Each row below holds a small network's activations on one input, seen along a few directions.
Each table varies a few parts of the input and shows all the possible inputs, shuffled.
A made-up example of a description, with smaller parts first: ring(8) and (point or line(9) or (values(3) and line(4))).
Shared parts are said once, and a part with two or three values counts as separate values.
In the rows, 128 means zero.

Other details of the inputs shift rows strongly along three fixed directions, in all tables alike. That doesn't count.

Table:
R1: [140 111  77 139  67  89 101  35 152 117 134]
R2: [119 164 187  85 175 127 171 171 121 145 121]
R3: [140  76 128 191 126  84  90 145 109 118  40]
R4: [160 112 107 105 113  96 148  58 151 149 155]
R5: [179  64 105 144 133  50 126  44 164 173 120]
R6: [114 103 115 117  98 134 151  59 148 139 176]
R7: [120 134 180 144 171  87 120 169 129 139  72]
R8: [141 128 172 117 185 165 173 175  87 156 130]
R9: [122 153 155 106 171 165 155 211 122 122 135]
R10: [136 111 191 156 200  64 140 182 132 182  78]
R11: [180 100 133  50 182 140 195 166 124 180 137]
R12: [166 106 179 129 197  61 117 190 129 191  50]
R13: [120  95 151 192 144  51  86 141 139 151  63]
R14: [192  79 112 109 139  90 159  69 146 171 145]
R15: [120 189 151 108 159 172 129 153 104 128 154]
R16: [101 142 170 159 157 119 104 152 114 137 102]
R17: [103 161 115  86 114 208 156 119 120 103 195]
R18: [163  59 123 109 140  98 173  82 161 159 145]
R19: [134 158 108 131 115 137  62 189 116 100  69]
R20: [ 83 178 111  80 106 209 140 115 128  94 201]
R21: [143 108  49 156  46 108  89  49 146 107 150]
R22: [146  84  57  90  90 138 121  87 176 124 156]
R23: [152 123  89 117 112 103 135  69 153 148 171]
R24: [103 141 134 151 113 142  96 172 123  77  87]
R25: [157 172 122  79 145 164 168 154 117 138 177]
R26: [143 117 166  63 185 130 202 139 150 166 159]
R27: [103 174 127  91 105 192 135 168 121  72 150]
R28: [126 135 155  62 157 144 190 136 142 142 167]
R29: [ 95 180 162 103 144 167 141 148 112 127 154]
R30: [156 123  88 116 116 105 133  75 155 148 170]
R31: [101 119 165 159 133 133 126 150 104 124 102]
R32: [ 88 157 124 147 116 148  76 168 141  70  88]
R33: [158  47 144 198 163  54 112 154 113 167  50]
R34: [146  46  95 156  95  75 137  63 161 151 141]
R35: [161  95  63 147  69 102  95  45 150 112 131]
R36: [110 145  84 192  92 102  33 125 133  90  80]
R37: [167 143 191  93 190 122 180 182 104 167 113]
R38: [166  56 121 113 148  96 170  84 163 163 144]
R39: [ 91 176 109 153 119 137  68 165 135  85 108]
R40: [181  86 130 109 155  70 164  68 157 185 140]
R41: [180 132 143  77 183 130 191 145 122 181 170]
R42: [112 200 128 110 111 204 120 149  90  93 160]
R43: [ 71 165 119 162 104 143  69 176 133  70 100]
R44: [172 103 162  80 185 126 227 155 109 191 157]
R45: [104  95  60 158  42 143  94  35 146  94 163]
R46: [159  63 169 205 162  59 103 120 110 182  60]
R47: [152  66  48 161  71 106 108  60 146 119 141]
R48: [144 110 184 163 156  99 140 140  95 167  91]
R49: [102 171 176 101 154 157 156 149 110 140 148]
R50: [116 122 114 205  93 117  51 116 103 104  78]
R51: [102 106 153 193 128  85  75 115 124 137  79]
R52: [140 138 158 149 134 104 112 164 100 121  76]
R53: [101 145 130 163 101 164 107 147  82  92 102]
R54: [149 141 134  64 135 170 197 138 107 126 160]
R55: [138 139 160 150 130 102 114 162  98 120  74]
R56: [116 157  79 122  63 158 111  42 135 106 184]
R57: [112 157 137  69 158 165 133 201 149 123 118]
R58: [132  48 171 191 173  33 116 145 146 182  56]
R59: [131 144 158 114 162 180 165 168  87 136 138]
R60: [136 184 125  77 139 156 164 137 130 135 180]
R61: [131 158  58 103  66 146 100  53 153  86 170]
R62: [126 184 116  88 105 203 152 111 107 114 190]
R63: [170 136 157  77 165 126 203 139 114 181 169]
R64: [131 141 172 155 156  81 120 170 108 151  89]
R65: [ 92 135 133 166 121 159  85 159 109  90 111]
R66: [133 127 133 151 140 135 105 184  99  97  71]
R67: [132 110 206 143 193  62 147 169 125 176  64]
R68: [104 107 180 163 172 112 116 162 119 148  98]
R69: [ 73 155 137 160 112 160  79 153 119  86 117]
R70: [120 139 147  72 150 141 193 140 141 149 183]
R71: [123 124  59 129  64 183 123  55 125  95 180]
R72: [ 82 161 127 143 106 149  82 162 136  69  94]
R73: [128 153 122  90 124 201 179 121 101 124 177]
R74: [145  88 130 124 151 101 153  59 155 181 167]
R75: [128 132  47  85  83 139  94  77 185 112 161]
R76: [138 128 158  64 152 151 203 141 126 141 163]
R77: [139 125 108 125 100 129 137  46 141 150 173]
R78: [ 97 175 124 146 123 139  71 160 138  77  90]
R79: [143  93 123 112 131  77 162  72 158 175 165]
R80: [104 187 145  96 146 150 147 170 127 122 152]
R81: [127  93 115 184  96 100  86 133 106  99  57]
R82: [100 175 131  99 115 182 148 182 117  90 154]
R83: [ 98 109  92 194  78 117  51 144 136  77  80]
R84: [ 95 184 130 167 116 151  70 146 101  91 111]
R85: [126 162 135 101 131 171 164 184  91 111 143]
R86: [147 100 110 104 131  94 148  66 169 151 153]
R87: [ 78 160 122 151  97 143  84 171 131  79 111]
R88: [102 155  94 170  85 157  71 179  96  60  95]
R89: [119  72 148 193 152  59  91 151 149 150  62]
R90: [183  83 114 119 136  83 166  78 141 182 158]
R91: [116 144 110 151 100 151  88 165  98  70  88]
R92: [132 108  81 161  74 109  90  27 145 131 151]
R93: [122 115  60 116  70 152 126  79 161  95 185]
R94: [ 72 185 141 104 117 198 128 154 112  92 159]
R95: [ 85 187 140  86 117 180 136 168 127  79 141]
R96: [149  65 130 131 139 116 170  70 147 171 162]
Description of these inputs: ring(6) and (point or (values(3) and line(5))).
- Changing only the ring(6) part turns R5 into R38. The same change can be made to R4. Which row results? => R27
- Changing only the ring(6) part turns R42 into R51. The same change can be made to R46. Which row results? => R74
- Changing only the ring(6) part turns R56 into R49. The same change can be made to R1. Which row results? => R2
- Change only the values(3) part in R10. List by row number the other rows that result. => R16, R86

Table:
R97: [145  72  89 129 116 123 142  77 152 149 162]
R98: [140  82 107 124 126 107 143  84 163 151 150]
R99: [148 135 105  71 122 150 160  86 143 133 174]
R100: [121 123  79 148  69 146  86  98 120  80 116]
R101: [142  96 155 168 147  54 120 129 132 162  83]
R102: [117 137 153 151 126 125  98 171 102  99  65]
R103: [123 136 129 160 131 134  79 162 106 110  79]
R104: [127 168 144 132 150 153 127 185 101 124 129]
R105: [152 128 144  90 159 155 169 143 113 150 141]
R106: [ 95 127  89 144  70 133  85 109 148  76 119]
R107: [151 129 161 107 163 130 188 158 106 157 145]
R108: [145 152 111  91 142 135 156 107 146 156 185]
R109: [120 177 151 106 155 155 115 177 113 115 110]
R110: [144  87 140 168 122  56 123 111 130 149  91]
R111: [108 119 132 170 131 135  89 174 119 113  92]
R112: [ 95 136  95 147  94 131  73 117 156  91 121]
R113: [148  87 137 174 139  64 119 118 129 162  94]
R114: [147  85 135 173 129  64 125 113 128 155  95]
R115: [102 159 152 115 145 164 137 194 115 104 120]
R116: [116 177 141 101 139 155 117 162 118 103 117]
R117: [148 134 119  94 129 128 171 106 137 144 175]
R118: [156  98 107 133 120 100 147  82 143 158 152]
R119: [146 139 162  79 162 129 172 141 122 149 131]
R120: [103 156 135 113 128 172 135 177 117  95 133]
R121: [127 127 121 165 122 137  83 152 102 108  89]
R122: [117 152 128 151 134 125  67 153 124 114  84]
R123: [120 164 154 125 130 148 142 185  98 106 117]
R124: [137  95 146 128 170  95 139 128 151 173 125]
R125: [118 140 145 171 123 121 103 176  99 106  84]
R126: [123 144 163  81 174 134 172 159 142 150 146]
R127: [130  65 109 153  96  87 121  81 155 131 117]
R128: [134 116  99  86 119 166 168 103 147 131 187]
R129: [148 139 116  94 135 132 167 106 140 150 177]
R130: [120 133 144 156 128 132  95 170 102 104  68]
R131: [152 128  63  67  90 161 148  38 162 126 204]
R132: [127 167  82 100 101 185 106 113 127  95 160]
R133: [117 137 141 168 114 109 104 163 105 103  85]
R134: [ 99 179 148 110 161 163 113 193 130 114 131]
R135: [149 134 159  81 158 136 176 144 118 148 131]
R136: [158  98 118 138 139  98 144 101 137 170 144]
R137: [148 137 158  95 152 123 186 145 120 154 149]
R138: [118 150 104 164 110 117  76 131 130 110 116]
R139: [141  98  91 158 102  75 102  67 157 143 131]
R140: [149 138 138 105 149 143 174 143 115 149 159]
R141: [151 128 167 102 157 126 192 158 105 154 141]
R142: [107 155 132 162 106 108  91 153 115  94  90]
R143: [ 98 121  47 145  54 135  69  63 170  79 149]
R144: [112 154 126 165 120 111  83 150 123 108  99]
R145: [122 141 158  76 162 129 174 146 145 145 149]
R146: [164  77  64 114  86 117 133  21 162 143 168]
R147: [137  90 135 120 144  95 152 105 155 155 133]
R148: [125 141 156  80 169 138 172 152 142 147 150]
R149: [151  82 156 159 150  76 122 128 123 158  69]
R150: [147  83  92 139  85  79 104  44 158 131 118]
R151: [153 122 161  86 157 137 181 147 111 151 130]
R152: [131 128 102  81 128 152 164  97 159 134 189]
R153: [140 143 118  81 120 124 168  94 147 139 179]
R154: [152 130 157  88 166 141 174 150 113 151 132]
R155: [108 155 145 159 119 102  93 163 116 104  82]
R156: [100 132 146 164 136 130  92 183 122 108  81]
R157: [ 43 218 139 137  76 234 117  96  82  71 196]
R158: [130  73 146 162 142  74 123 125 145 153  89]
R159: [ 44 220 113 135  63 249 104  70  94  62 217]
R160: [125 170  88 100 106 176 101 113 132  97 157]
R161: [142  76 166 130 157  93 166 141 133 164 107]
R162: [158  94 165 119 159  86 154 125 126 165  96]
R163: [118 141 140 172 128 118  95 174 104 111  85]
R164: [151 135 162  82 169 135 171 150 120 155 131]
R165: [ 88 152 214 125 149 166 185  96  80 154 173]
R166: [129  83 158 170 167  77 112 149 140 165  82]
R167: [144  95 158 171 148  58 125 135 125 160  81]
R168: [148 134 162 102 163 128 183 158 112 156 144]
R169: [108 155 119 116 132 175 122 167 125 104 147]
R170: [114 153 128 147 127 123  73 147 124 107  83]
R171: [123 124  80 150  78 148  80 104 120  85 114]
R172: [146 140 118  72 133 138 155  94 148 142 164]
R173: [122 169 151 109 151 161 119 180 107 112 109]
R174: [157 126 108 104 133 147 167 110 128 154 182]
R175: [141 149  95  81 111 134 159  78 153 133 197]
R176: [ 58 159 187 211 126 164  75 120  69 115 116]
R177: [143  71  96 127 115 120 148  81 150 145 155]
R178: [145  94 138 177 148  68 109 126 129 164  96]
R179: [155 130 139  93 163 158 162 143 114 156 147]
R180: [155  75 145 163 148  83 119 121 123 157  76]
R181: [105 167 143 116 152 172 124 194 119 112 130]
R182: [102 147 110 107  95 174 133 144 125  82 147]
R183: [122 134  66 147  78 142  65  88 137  91 127]
R184: [122 160 153 110 134 162 138 182  93 101 104]
R185: [ 91 140 141 151 117 121  91 164 131  90  82]
R186: [105 102  43 152  37 147  83  66 151  71 149]
R187: [104 168 147 117 159 166 124 200 120 115 125]
R188: [101 123  95 152  85 135  89 117 143  87 119]
R189: [149  77 140 182 137  77 126 129 115 157  91]
R190: [ 93 173 144 101 130 154 127 171 133  95 129]
R191: [160  96  87 116 118 109 122  51 160 155 156]
R192: [145  90 131 142 121  67 108  87 147 145  90]
R193: [151  76  82 173  98  95 113  74 133 143 133]
R194: [127 126 127  77 129 147 177 117 146 133 171]
R195: [141  80 148 132 159 103 153 130 141 164 122]
R196: [120 139  69 163  76 129  74  96 136  96 138]
- Changing only one part turns R114 into R136. The same change can be made to R130. Which row results? => R179
- Changing only one part turns R187 into R158. The same change can be made to R138. Which row results? => R101
- Changing only one part turns R155 into R144. The same change can be made to R153. Which row results? => R139
- Describe the family of inputs behind these rows. => line(4) and (point or (values(3) and line(8)))
- A walk changes only the line(8) part. It starts at R172 and steps to R116. List the rest of the walk in order. => R99, R164, R149, R154, R130, R100
- Change only the line(4) part in R115. List by row number the other rows that result. => R127, R169, R195
- Change only the line(4) part in R113. List by row number the other rows that result. => R110, R117, R196
- Change only the line(8) part in R194. List by row number the other rows that result. => R106, R127, R145, R161, R182, R185, R190
